Questions about the matrix below.
1) Which number is the second smallest entry?
2) Which number is the 3rd entry from the end, reading row by row?
3) Which number is the entry in the top-right corner?
4) Which number is the bottom-right entry?
5) Which number is the 2nd largest entry?
6) Which number is the entry in the bottom-left corner?
7) Which number is the 1st entry in reading order?
8) Which number is the fifth entry from the end, reading row by row?
[[146, 45, 101, 168, 30, 45, 138, 119, 90, 167, 49],
 [99, 96, 97, 99, 101, 102, 95, 100, 100, 100, 100],
 [87, 147, 24, 138, 37, 77, 53, 39, 169, 42, 84],
 [101, 107, 103, 109, 100, 106, 97, 102, 101, 100, 103],
 [104, 88, 95, 86, 99, 91, 107, 99, 107, 98, 101]]
1) 30
2) 107
3) 49
4) 101
5) 168
6) 104
7) 146
8) 107

90, 106, 108, 108, 108
104, 88, 115, 37, 77
125, 104, 108, 100, 107
55, 97, 112, 119, 117
35, 80, 65, 65, 135
152, 116, 100, 72, 108
71, 118, 153, 18, 90
72, 100, 78, 125, 104
Counting starts at 1.
The top-left entry: 90
The entry in row 1 and column 2: 106
The top-right entry -> 108
The entry just right of 118 -> 153
The top entry of the column that holds the smallest entry is 108
Which number is the entry in row 2 and column 1?
A: 104
Which number is the entry directly below 106?
A: 88
The entry in row 3 and column 1 is 125
The entry directly below the largest entry is 78
The smallest entry -> 18
The entry at row 1, column 3 -> 108
The entry just left of 37: 115
Which number is the entry in the bottom-right corner?
A: 104
The entry directly below 97 -> 80
Which number is the entry just right of 80?
A: 65
The entry just left of the largest entry: 118
